[139 134 128 127 122 122  99 109 107 141 121 131 132]
Give the first entry from the right.
A: 132
Give the second smallest entry.
A: 107
The third largest entry: 134
Give the 2nd entry from the right.
A: 131

[[121 136 112 125 124 130 121 120 136 124 129 130 128 123]
 [114 116 127 124 120 124 124 129 113 127 116 132 131 121]
 [133 119 114 127 139 136 121 130 137 128 134 156 127 132]
 [118 145 133 129 119 124 111 127 140 127 132 133 125 123]
 [121 117 128 127 122 126 130 127 106 130 128 149 122 115]
 [117 129 111 122 143 126 135 125 151 128 122 102 131 130]
 [134 140 115 133 128 128 134 133 113 127 129 150 129 126]
 [137 134 132 129 133 126 119 128 131 126 139 138 127 119]
 [124 131 125 125 127 126 125 125 120 132 119 128 125 125]
 [128 119 139 127 134 125 130 133 133 132 123 131 126 130]
 [124 117 130 125 119 127 125 126 135 127 132 156 127 129]]
The smallest entry in the last row: 117
The first entry on the main diagonal -> 121
The third entry on the diagonal from the top-right corner: 156
The bottom-left entry: 124
Give the top-right entry.
Answer: 123
The bottom entry of the column that holds the smallest entry is 156
Give the bottom-right entry.
Answer: 129
Give the first entry of the smallest entry's row.
Answer: 117
Give the entry directly above the smallest entry.
Answer: 149
Give the 3rd entry in reading order.
Answer: 112
The second entry on the main diagonal: 116
The second-last entry, reading row by row -> 127
Give the last entry of the smallest entry's row.
Answer: 130
The second entry on the diagonal from the top-right corner is 131
Give the largest entry in the last column.
Answer: 132
Give the fifth-last entry, reading row by row.
Answer: 127
Give the fourth entry in reading order.
Answer: 125
Give the entry directly below 102.
Answer: 150
Give the third entry on the main diagonal.
Answer: 114
Give the second smallest entry.
Answer: 106
The top entry of the column that holds the smallest entry -> 130
The entry just right of the smallest entry: 131

Read these off the grid that follows.
1) Report the fourth-last entry, reading row by row.
2) Report the smallest entry in the last row.
3) Report the second entry on the main diagonal.
4) Report the bottom-left entry.
5) Report the entry in the top-right corner.
6) Report the 1st entry, reading row by row.
7) Report the bottom entry of the column that holds the smallest entry.
8) Report the minimum.
[[157 132 128 137 125 121 143 133 131 127 118 137 129 134 134]
 [157 125 125 133 135 134 119 112 127 118 128 124 124 133 137]
 [157 125 121 130 125 129 110 127 134 120 128 120 113 128 151]
 [157 146 126 133 113 127 150 115 123 121 116 135 124 148 130]
 [157 141 125 128 140 119 139 116 130 119 126 131 136 130 130]
 [157 129 118 118 129 126 137 128 133 135 119 127 120 119 138]
 [157 101 124 129 117 115 102 151 119 122 131 128 120 138 144]
 [157 133 103 125 122 102 136 118 132 114 131 123 109 131 150]
 [157 118 118 118 119 116 138 126 125 132 123 132 109 128 141]
 [157 133 130 134 129 140 123 119 128 126 127 121 132 131 120]
 [157 157 146 123 126 136 118 130 146 114 123 120 134 114 152]
 [157 134 130 114 110 145 138 134 117 124 127 132 129 131 126]
 [157 132 122 130 126 124 130 132 125 121 133 128 125 139 135]
 [157 114 129 126 132 109 136 135 126 131 131 139 120 128 138]
 [157 124 134 131 130 123 123 131 136 127 128 131 135 114 121]
 [157 130 118 129 138 128 116 125 132 127 123 127 142 122 118]]
1) 127
2) 116
3) 125
4) 157
5) 134
6) 157
7) 130
8) 101

[136 125 134 133 120 135 151]
Read off the entry just left of 135.
Answer: 120
The entry just right of the smallest entry: 135
The entry just left of the smallest entry -> 133
